These are the activations of a small network on made-up records, seen along a few directions, one row for each record.
After each row come some of the record's fields: Vuful, Tuk, Kon, Dabur, Kofog.
A field that a record lacks is left out.
Other fields move the rows too, some of them a lot.
Random noise pushes rows far along 3 fixed directions. That doesn't count. These rows show it; they differ only by the noise:
  66  -70  -78  182  276  317   15  193 -132   24 -115  125  133  -65  123 -436   21  287   18  -42
 -95   33 -116  354   61 -236 -125 -113   46   47 -179   77  204 -350  -99 -405 -116  -73  -94  477
-333 -577 -515  272  360  353 -301  141 -372  -35 -156 -422  334  516  288 -225  380  528 -225   17
-478 -370 -468  519  153 -148 -384 -103 -181  -40 -172 -487  340   90   58 -296  289  180 -283  440
 237  222  163  207  238  315  184  247  -16   29  -66  337    4 -423   38 -597 -100  182  153 -116

 124   55  168  -37  -96  109   89  130   24    1   55  -46 -152   -6   81   71   59   47   75 -128
Vuful is g3, Tuk is s2, Kon is k2, Dabur is u1, Kofog is v2
  20 -240 -264 -443  215 -202   59 -211  -99  262   40  399  263  859   32  284 -195  -41 -302  220
Vuful is g3, Tuk is s3, Kon is k2, Kofog is v1
-214 -321 -217  140   70  217 -125  174 -221  -74   94 -563   18  418  233  130  440  319 -129 -247
Vuful is g3, Tuk is s2, Kon is k2, Kofog is v2
-324  343   83  386  362  357  247  251 -128 -124  495 -334 -118 -305    0 -505  487  132  146 -729
Vuful is g2, Tuk is s3, Kon is k1, Kofog is v3
-159  557  362  668  -34   31  191  250   44 -143  289 -389 -278 -881  -93 -557  369  -20  180 -303
Vuful is g3, Tuk is s1, Kon is k1, Kofog is v2
 254  462  367  211 -271 -330  105  -81  291    6 -150  262 -167 -764 -232 -302 -244 -304  127  384
Vuful is g1, Tuk is s2, Kon is k3, Dabur is u2, Kofog is v3
  72  445  274 -179  -84 -273  257 -176  259   39  259  356 -148 -309 -263   60 -243 -438  130  -57
Vuful is g2, Tuk is s3, Kon is k1, Dabur is u2, Kofog is v3
-110  250   24  353  143 -261   80  -54    1    8   49  -11  -12 -227 -115 -453  170  -25 -120  135
Vuful is g1, Tuk is s3, Kon is k1, Kofog is v3
  73 -114  -36 -537  103  278  126   27  -28   22  194  207  -18  450   54  419  -97    7   87 -460
Vuful is g2, Tuk is s3, Kon is k1, Dabur is u1, Kofog is v3
-187 -112  -40  119 -204 -175 -142  -46  -17  -60   20 -392  -41  127   21  222  206  -24 -110  155
Vuful is g3, Tuk is s2, Kon is k2, Dabur is u2, Kofog is v2
 551  268  313 -599   35  -18  441   27  125  157  106  799  -87  412  -43  233 -411 -145   25 -179
Vuful is g3, Tuk is s3, Kon is k2, Kofog is v1
 122   35  221  -36  -32  331  146  289  -79  -69  141 -180 -262  104  181   91  247  240  108 -448
Vuful is g3, Tuk is s2, Kon is k2, Dabur is u1, Kofog is v2
-228 -566 -484 -411  -42  131 -420 -194 -111   54 -184  -95  442  302   71  585 -338  -81   45   92
Vuful is g2, Tuk is s1, Kon is k1, Kofog is v2
-196  -67   -8  382 -137  -38 -122   56  -45 -134  -30 -564 -155  -94   39  -89  416  127  -52   51
Vuful is g1, Tuk is s1, Kon is k3, Dabur is u1, Kofog is v1
 440  389  328 -144   53  -30  324   58  154   86  -42  622 -163 -207 -104 -317 -240  -61   93   17
Vuful is g1, Tuk is s3, Kon is k1, Dabur is u2, Kofog is v3
 150 -188  -37  -73  -91  -61  -93  -77   47   37 -226  140   19  150   37  100 -168   18  -74  313
Vuful is g4, Tuk is s1, Kon is k3, Dabur is u1, Kofog is v1
  39 -427 -343 -202  -86 -311 -307 -292   32  122 -369  208  312  398   18  248 -326  -73 -241  716
Vuful is g4, Tuk is s2, Kon is k3, Dabur is u1, Kofog is v3
  29  125  187 -116 -174  267    1  114   81 -115   89  -81 -117 -450  -26  171 -119 -108  343 -374
Vuful is g2, Tuk is s2, Kon is k1, Dabur is u2, Kofog is v1
 354  308  322   55  -69   26  171  108  170   -7  -80  370 -178 -463  -56 -272 -214  -46  156   48
Vuful is g4, Tuk is s2, Kon is k3, Dabur is u1, Kofog is v3
 211   92  168  198  281  692  235  456 -181  -79   31   30 -157 -143  232 -505  209  467  197 -540
Vuful is g4, Tuk is s1, Kon is k3, Kofog is v1
 188 -195  -61 -113  154  355   49  167 -181   44 -149   92   13  320  177  -25   25  313    2 -144
Vuful is g1, Tuk is s1, Kon is k3, Kofog is v1
-332 -186  -91  286 -165  -58 -196   48  -94 -141   77 -702  -76  143  101  172  456  119 -110  -15
Vuful is g3, Tuk is s1, Kon is k1, Dabur is u1, Kofog is v2
-191 -180 -221  204 -274 -570 -340 -355  110   22 -283 -238  149  -41 -110  107  -45 -225 -228  773
Vuful is g1, Tuk is s2, Kon is k3, Dabur is u1, Kofog is v3
  80   60  -36  170   36 -124  -10  -82   46   69 -173  235  116 -237  -58 -277 -232  -71  -30  359
Vuful is g4, Tuk is s1, Kon is k3, Kofog is v1
-213  -48   -1   63  143  160  128  181 -185  -80  321 -389 -169  531  159   50  542  275 -142 -440
Vuful is g3, Tuk is s3, Kon is k2, Dabur is u2, Kofog is v1
 186  307  187 -336  192  127  329    9   85  117  258  535  -38  -95 -124  -11 -276 -190  181 -365
Vuful is g2, Tuk is s3, Kon is k1, Kofog is v3
 204  306  211   61   -7 -239  168  -42  144   39  -32  295 -154 -234 -126 -280  -63  -93  -19  146
Vuful is g1, Tuk is s3, Kon is k1, Dabur is u1, Kofog is v3
 269  569  547  138 -242  -62  288  134  242  -29  138  169 -354 -739 -143 -194 -105 -224  270 -104
Vuful is g3, Tuk is s1, Kon is k1, Dabur is u2, Kofog is v2
-446  -55 -106  683 -180 -221 -283  -32  -64 -222  -98 -846  -73 -263   11 -248  561   96 -146  240
Vuful is g1, Tuk is s2, Kon is k3, Dabur is u2, Kofog is v3
 378  310  406   60 -163  153  218  162  123  -49  -97  139 -333 -396    9 -187  -40   30  204 -132
Vuful is g1, Tuk is s1, Kon is k3, Dabur is u1, Kofog is v1
  29 -122 -141  -66  -13 -369  -72 -218   54   88 -159  115   69  292  -55   26  -36  -63 -239  415
Vuful is g1, Tuk is s3, Kon is k1, Dabur is u2, Kofog is v3
 334 -286  -91 -349   26  111  -66   -5   -7   99 -303  412  115  377  127  163 -312  132  -49  222
Vuful is g4, Tuk is s2, Kon is k3, Dabur is u1, Kofog is v3
-145 -214 -130  168 -306 -252 -242 -120   -5 -146 -216 -472  -36  183   19  229  203    1 -143  344
Vuful is g1, Tuk is s1, Kon is k3, Dabur is u2, Kofog is v1
  40 -253 -225 -529 -117  -24 -241 -252   84  154 -196  374  368  -78 -100  517 -689 -337  170  190
Vuful is g2, Tuk is s1, Kon is k1, Kofog is v2
  42   48  -34 -338  339  356  234   92 -113   74  263  296   53  255   51   41  -75   66  110 -546
Vuful is g2, Tuk is s3, Kon is k1, Kofog is v3
-163 -261 -300 -218  236 -118   11 -118 -175  159  117   45  202  822   91  212   88   86 -317   54
Vuful is g3, Tuk is s3, Kon is k2, Kofog is v1

Which values does each new row have?
-115 -124 -182  121  108 -169  -86  -98  -63   26 -129  -59  102  248   20 -213  161   95 -204  271
Vuful is g1, Tuk is s3, Kon is k1, Dabur is u2, Kofog is v3
  30 -170    6 -333  -52  490  -72  152  -54  -65   34  -61    6  -30  111  343 -114   66  292 -471
Vuful is g2, Tuk is s2, Kon is k1, Dabur is u2, Kofog is v1
 376  145  154 -315  -58 -233  160 -143  135  138 -159  594  -41   70  -89   20 -367 -168  -18  298
Vuful is g1, Tuk is s3, Kon is k1, Dabur is u2, Kofog is v3
-278 -253 -285  242  403  275  -51  186 -323  -66  125 -338  112  464  205 -262  508  448 -195 -266
Vuful is g4, Tuk is s3, Kon is k1, Kofog is v3
  49  -39  -20 -315  -36  294  -81   19   34   28  -25  189  152 -349  -25  237 -417 -148  329 -270
Vuful is g2, Tuk is s1, Kon is k1, Kofog is v2
 282   96  230   -6 -120  195  115  192   55 -100  -58   59 -219  -83   59  -13    5   95  129 -137
Vuful is g4, Tuk is s1, Kon is k3, Dabur is u1, Kofog is v1
 -36  368   88   55   60 -519  210 -233  169  194  180  357   63 -101 -241 -197 -181 -370 -159  320
Vuful is g3, Tuk is s3, Kon is k2, Kofog is v1
 228  348  118  -38  145 -405  213 -199  186  171  -10  722   85 -211 -232 -338 -400 -274  -92  390
Vuful is g4, Tuk is s3, Kon is k1, Kofog is v3
 -20   71  -49 -213   23 -485  107 -272   65  187  116  304   79  378 -132  202 -173 -253 -253  301
Vuful is g3, Tuk is s3, Kon is k2, Kofog is v1
-163 -485 -412 -103   22 -232 -270 -184 -140   -5 -215 -202  237  815   66  239  188  160 -371  387
Vuful is g1, Tuk is s3, Kon is k1, Dabur is u2, Kofog is v3
-155  -60  -45  313 -173 -191 -187  -52   -8 -104 -153 -394  -57 -108  -10  -68  240   40 -103  269
Vuful is g1, Tuk is s2, Kon is k3, Dabur is u2, Kofog is v3
 374  626  352  140  235  -74  415   68  170  146   13  728  -65 -621 -201 -787 -267 -130  127   43
Vuful is g1, Tuk is s3, Kon is k1, Kofog is v3
-384    2 -180  177 -233 -325 -346 -292  158   -8  -51 -240  267 -684 -249  113 -276 -462  128  338
Vuful is g2, Tuk is s1, Kon is k1, Kofog is v2
  89 -169  -73   41   44  162  -30   95  -89  -63 -131  -13   30  223  107    8   15  202  -49    1
Vuful is g4, Tuk is s1, Kon is k3, Kofog is v1
 118  355  297  124  121  163  358  253   68    4  349   -6 -304 -138   53 -309  271   90   62 -470
Vuful is g3, Tuk is s3, Kon is k2, Dabur is u1, Kofog is v1
  57  203  181 -291  -91  -51  147  -73  149  -17  212  194 -122 -101 -149  269 -175 -266  153 -240
Vuful is g2, Tuk is s3, Kon is k1, Dabur is u2, Kofog is v3
 -61   -2 -134 -357  159  -92   76 -192    8  128  166  323  161  221 -112  241 -255 -217  -20  -90
Vuful is g2, Tuk is s3, Kon is k1, Kofog is v3
 125   63 -134 -160   40 -617  -12 -412  160  257 -211  612  281   89 -235  -86 -457 -341 -236  766
Vuful is g1, Tuk is s3, Kon is k1, Kofog is v3
